These are the activations of a small network on made-up records, seen along a few directions, one row for each record.
Each row is followed by the record's values for the fields MIDU, SISE, MEBIN, FUZI.
Not every record has every field; a missing one is left out.
The largest differences between rows may come from other fields.
(in the rows, 500 means zero)
Random noise pushes rows far along 8 fixed directions. That doesn't count. These rows show it; they differ only by the noise:
[645 585 555 404 607 343 504 526 359 356 500 516 356 694 575 423 464 417
 570 680 698 581 257 357 510 383 465 550]
[410 530 417 579 517 620 398 484 560 224 409 471 439 558 579 668 492 461
 631 619 397 472 282 448 418 800 226 234]
[599 422 609 453 559 511 463 527 503 588 494 550 535 580 303 556 566 545
 476 508 610 541 323 606 530 383 307 481]
[379 592 498 579 712 389 556 629 390 579 496 274 596 366 345 449 472 516
 458 535 292 408 575 498 607 502 400 457]
[547 587 454 468 543 503 565 470 470 508 611 360 596 473 404 422 666 573
 484 316 330 560 772 588 622 265 711 433]
[707 465 487 383 428 606 465 382 485 439 554 583 492 714 409 536 682 634
 436 503 641 623 592 540 496 379 674 468]
[578 548 490 500 614 414 492 597 331 597 536 538 318 641 367 519 523 625
 399 783 863 617 367 435 415 652 301 746]
[543 563 515 438 377 549 541 433 542 237 530 574 454 607 832 592 257 295
 680 490 464 604 428 373 396 406 590 370]
[401 398 472 548 545 566 440 488 616 563 470 486 550 515 366 557 719 555
 525 452 437 492 409 666 510 608 271 393]
[579 690 487 524 740 302 531 673 247 555 572 390 303 546 339 420 533 594
 452 722 763 608 357 417 522 532 278 731]

[540 781 373 536 554 397 579 527 355 403 602 363 295 449 611 382 554 519
 545 476 599 689 646 481 532 453 609 679]  MIDU=gofi SISE=gikuv FUZI=dimo
[396 626 462 615 538 530 542 517 459 271 540 384 476 352 565 578 237 332
 537 536 310 470 498 411 534 511 474 422]  MIDU=gofi SISE=tede MEBIN=nusa FUZI=zupi
[692 457 499 434 379 649 439 417 543 365 560 656 458 598 418 688 491 576
 522 465 643 648 311 516 453 452 387 433]  MIDU=sona SISE=tede MEBIN=kip FUZI=zupi
[517 439 437 502 475 645 453 474 519 629 565 456 581 447 316 593 679 718
 340 467 474 555 770 660 448 602 517 515]  MIDU=gevo SISE=gikuv FUZI=zupi
[433 474 509 596 658 429 464 602 452 699 528 437 521 383 178 500 643 609
 420 510 558 487 379 607 620 537 192 599]  MIDU=bov SISE=tede MEBIN=kip FUZI=dimo
[412 387 555 524 427 532 534 553 562 769 442 517 637 379 466 542 414 521
 422 473 440 455 616 620 469 504 552 537]  MIDU=gevo SISE=gikuv FUZI=dimo
[432 540 409 591 501 610 441 501 565 387 538 471 460 445 541 548 548 452
 563 454 423 548 515 555 497 615 411 372]  MIDU=nep SISE=runod FUZI=dimo
[120 258 577 558 649 322 601 519 590 838 414 436 706 322 471 372 418 385
 386 552 288 370 657 581 530 540 417 602]  MIDU=nep SISE=tede MEBIN=kip FUZI=bof
[384 447 490 524 523 479 533 536 546 659 465 414 640 353 410 461 569 497
 499 363 295 389 610 567 574 457 523 451]  MIDU=nep SISE=zos FUZI=dimo
[511 489 494 384 591 436 457 449 356 337 404 425 521 650 460 459 416 519
 381 746 477 421 506 286 563 578 601 417]  MIDU=sona SISE=zos FUZI=dimo
[515 431 657 479 522 517 422 494 536 380 321 496 616 515 514 548 343 375
 536 620 435 292 338 438 519 461 466 246]  MIDU=nep SISE=zos FUZI=dimo
[492 437 579 539 580 452 506 596 423 758 526 499 621 404 173 544 465 627
 355 500 516 481 510 566 537 422 351 651]  MIDU=bov SISE=tede MEBIN=nusa FUZI=bof
[540 428 537 506 461 560 502 477 509 463 501 560 504 509 492 593 357 475
 481 558 531 543 509 461 429 541 424 475]  MIDU=nep SISE=tede MEBIN=kip FUZI=zupi
[458 528 542 443 570 494 570 523 552 476 517 419 523 420 496 518 535 487
 585 416 448 591 496 554 463 429 290 460]  MIDU=gevo SISE=zos FUZI=zupi
[317 287 625 455 611 321 550 513 566 674 296 484 686 458 562 449 366 365
 480 583 300 302 459 478 535 540 529 460]  MIDU=sona SISE=gikuv FUZI=zupi
[474 384 630 489 468 529 441 557 551 559 378 523 608 541 461 504 403 485
 416 569 417 343 530 541 555 473 524 397]  MIDU=bov SISE=runod FUZI=bof
[481 489 482 412 501 412 481 405 528 374 454 546 478 611 718 390 505 344
 656 477 400 474 405 396 511 381 632 475]  MIDU=bov SISE=runod FUZI=bof
[210 570 341 682 667 353 513 552 497 593 486 245 514 341 417 325 751 568
 496 494 219 337 663 533 595 761 455 498]  MIDU=nep SISE=tede MEBIN=kip FUZI=bof
[480 346 535 443 415 517 542 385 596 605 560 605 515 537 561 449 529 453
 448 451 617 654 681 590 447 345 631 608]  MIDU=nep SISE=tede MEBIN=kip FUZI=dimo
[539 337 508 489 525 511 468 427 476 793 489 521 553 583 193 419 778 770
 187 700 735 435 801 625 534 578 670 668]  MIDU=nep SISE=tede MEBIN=kip FUZI=zupi
[702 522 609 344 509 426 545 510 341 574 523 517 603 555 482 458 404 579
 362 520 526 501 715 382 499 298 729 563]  MIDU=nep SISE=zos FUZI=bof
[462 501 551 511 560 340 550 488 469 451 501 519 416 529 600 369 448 313
 533 605 553 471 336 401 535 469 534 552]  MIDU=gevo SISE=tede MEBIN=kip FUZI=zupi
[620 498 390 404 267 689 469 410 616 455 487 678 531 593 596 692 547 678
 555 378 553 633 595 530 306 650 469 468]  MIDU=bov SISE=zos FUZI=zupi
[437 440 425 546 474 558 407 439 635 425 451 536 438 575 552 425 698 477
 589 505 493 447 345 581 495 617 494 404]  MIDU=sona SISE=runod FUZI=zupi
[452 448 490 523 483 545 537 463 465 543 546 556 501 467 445 620 329 486
 418 521 560 577 515 438 405 573 419 594]  MIDU=sona SISE=tede MEBIN=nusa FUZI=dimo
[521 613 496 431 659 411 480 532 480 298 395 353 504 477 538 434 650 537
 605 463 341 453 474 416 600 474 476 318]  MIDU=bov SISE=zos FUZI=zupi
[213 266 422 532 512 538 463 376 669 517 371 524 594 503 546 549 611 462
 487 542 317 354 483 525 469 752 453 371]  MIDU=sona SISE=tede MEBIN=nusa FUZI=bof
[490 359 472 485 526 509 449 560 490 607 429 581 527 600 300 557 616 625
 445 507 585 444 253 445 454 721 304 566]  MIDU=sona SISE=zos FUZI=dimo
[343 460 397 496 520 429 595 458 569 743 611 447 556 370 432 401 710 586
 468 263 392 585 720 663 534 424 540 639]  MIDU=sona SISE=tede MEBIN=kip FUZI=bof
[518 553 542 594 546 531 597 609 410 701 575 416 618 307 250 529 410 572
 347 357 419 443 672 627 597 323 513 574]  MIDU=gofi SISE=tede MEBIN=nusa FUZI=bof
[667 747 361 486 559 446 491 545 385 326 538 421 360 577 578 424 605 557
 536 489 555 556 481 434 529 517 579 562]  MIDU=gofi SISE=zos FUZI=zupi
[741 605 604 355 608 443 493 587 398 452 412 463 554 532 432 467 511 615
 527 467 498 503 428 481 530 323 392 378]  MIDU=nep SISE=zos FUZI=bof
[294 492 246 619 487 597 464 387 609 430 542 396 510 425 464 496 848 612
 503 417 283 531 723 582 536 753 535 399]  MIDU=nep SISE=tede MEBIN=kip FUZI=dimo
[455 532 444 638 655 509 468 523 427 521 471 341 486 434 260 486 611 631
 338 655 507 377 567 536 581 647 437 509]  MIDU=gofi SISE=tede MEBIN=nusa FUZI=zupi
[436 389 552 384 654 331 438 514 462 498 223 385 623 570 549 342 530 550
 440 649 306 246 449 356 541 617 512 312]  MIDU=sona SISE=zos FUZI=bof
[463 506 489 569 401 609 462 519 568 530 547 587 413 496 589 661 405 541
 571 514 645 567 420 568 333 693 385 567]  MIDU=sona SISE=gikuv FUZI=bof
[424 377 578 524 426 642 533 436 633 558 537 534 611 364 472 635 378 403
 534 303 366 583 542 635 441 398 340 386]  MIDU=gevo SISE=tede MEBIN=kip FUZI=dimo
[614 574 550 437 452 410 456 528 535 558 482 540 499 594 638 415 573 464
 592 394 530 461 416 537 516 403 582 481]  MIDU=nep SISE=zos FUZI=dimo
[561 588 501 491 450 667 504 491 508 422 583 504 483 398 450 707 389 597
 554 345 468 663 573 589 441 482 391 430]  MIDU=sona SISE=gikuv FUZI=bof
[565 393 559 399 416 390 444 515 546 539 417 656 553 680 616 445 475 411
 581 454 505 319 143 404 466 510 550 482]  MIDU=sona SISE=zos FUZI=bof
[517 573 437 639 283 648 547 566 571 645 659 584 406 389 551 645 382 582
 481 420 660 605 681 589 336 628 496 651]  MIDU=nep SISE=tede MEBIN=kip FUZI=zupi
[376 492 326 519 453 466 522 429 548 494 590 527 410 529 580 463 675 534
 561 430 501 617 500 508 450 638 483 602]  MIDU=sona SISE=tede MEBIN=kip FUZI=bof

Which values does each new row have?
[428 490 427 489 606 398 523 411 502 441 539 430 403 552 506 336 785 472
 530 510 510 555 470 543 610 429 554 545]  MIDU=gevo SISE=tede MEBIN=nusa FUZI=bof
[292 363 434 538 569 444 428 367 616 348 348 405 621 545 590 385 659 395
 540 586 221 249 454 473 571 637 641 247]  MIDU=sona SISE=tede MEBIN=nusa FUZI=zupi
[583 760 447 485 630 476 482 568 347 302 538 322 390 420 561 463 482 539
 571 506 457 556 537 362 538 517 389 399]  MIDU=nep SISE=zos FUZI=dimo
[594 384 589 470 544 492 433 525 450 644 373 565 590 583 287 590 570 678
 359 591 562 416 481 534 533 568 470 494]  MIDU=bov SISE=gikuv FUZI=bof
[481 510 439 618 374 687 435 485 574 458 549 555 468 477 432 625 568 600
 468 500 546 512 569 609 434 674 436 423]  MIDU=nep SISE=tede MEBIN=kip FUZI=bof
[590 703 468 598 404 609 493 625 532 450 621 500 365 451 534 623 406 545
 618 374 616 625 426 588 418 493 370 490]  MIDU=sona SISE=runod FUZI=bof
[479 326 555 534 474 497 524 481 493 702 444 509 626 541 390 452 518 545
 299 553 491 338 685 560 545 478 711 574]  MIDU=gofi SISE=tede MEBIN=nusa FUZI=bof
[397 494 403 561 338 542 529 406 612 391 567 577 409 532 775 493 477 316
 594 445 539 550 516 528 438 508 665 556]  MIDU=gofi SISE=tede MEBIN=nusa FUZI=dimo
[429 506 560 531 413 529 577 507 640 534 555 588 423 409 671 562 323 383
 621 378 590 656 455 605 385 479 426 576]  MIDU=sona SISE=gikuv FUZI=zupi
[612 558 427 490 452 565 457 466 455 434 543 583 386 605 472 524 590 533
 532 471 569 545 382 482 486 494 518 563]  MIDU=gofi SISE=runod FUZI=bof
[413 488 323 575 421 630 470 371 549 405 555 521 424 545 503 547 696 571
 481 485 496 561 581 560 453 666 543 534]  MIDU=gofi SISE=tede MEBIN=nusa FUZI=bof
[662 593 578 487 548 544 557 512 513 594 594 384 563 377 334 479 625 655
 472 262 473 623 792 703 618 207 613 464]  MIDU=nep SISE=gikuv FUZI=zupi
[746 598 549 344 429 594 494 459 444 426 548 536 573 510 496 603 483 607
 480 363 477 588 660 456 512 289 678 397]  MIDU=nep SISE=zos FUZI=dimo
[623 694 378 515 396 671 520 461 519 312 669 471 427 469 499 617 532 562
 621 239 446 741 550 516 511 362 550 424]  MIDU=sona SISE=runod FUZI=dimo
[596 570 523 510 449 611 397 406 587 195 497 516 398 538 637 584 547 386
 748 387 426 536 202 516 492 488 399 268]  MIDU=gevo SISE=gikuv FUZI=zupi
[455 574 425 583 477 538 506 488 470 437 516 432 474 467 503 470 514 529
 470 491 406 413 629 489 499 578 651 448]  MIDU=sona SISE=tede MEBIN=nusa FUZI=bof
[606 449 487 435 538 599 446 399 434 416 514 561 442 578 269 626 581 634
 390 646 641 619 446 493 461 577 342 487]  MIDU=gevo SISE=tede MEBIN=kip FUZI=zupi
[474 490 511 414 470 659 566 469 454 453 514 493 601 434 495 726 209 573
 388 623 416 545 774 329 360 657 546 460]  MIDU=gevo SISE=zos FUZI=zupi
[355 541 382 508 517 496 582 397 519 451 628 406 503 391 525 445 601 454
 515 378 341 645 731 538 530 440 593 506]  MIDU=gevo SISE=tede MEBIN=kip FUZI=dimo
[523 683 355 581 499 525 503 565 474 336 560 445 393 489 653 479 506 469
 556 497 502 521 472 475 454 579 521 550]  MIDU=gofi SISE=zos FUZI=zupi
[333 489 372 512 592 440 525 459 488 498 512 485 404 555 565 466 608 482
 511 646 521 558 498 438 441 706 446 601]  MIDU=gevo SISE=runod FUZI=bof
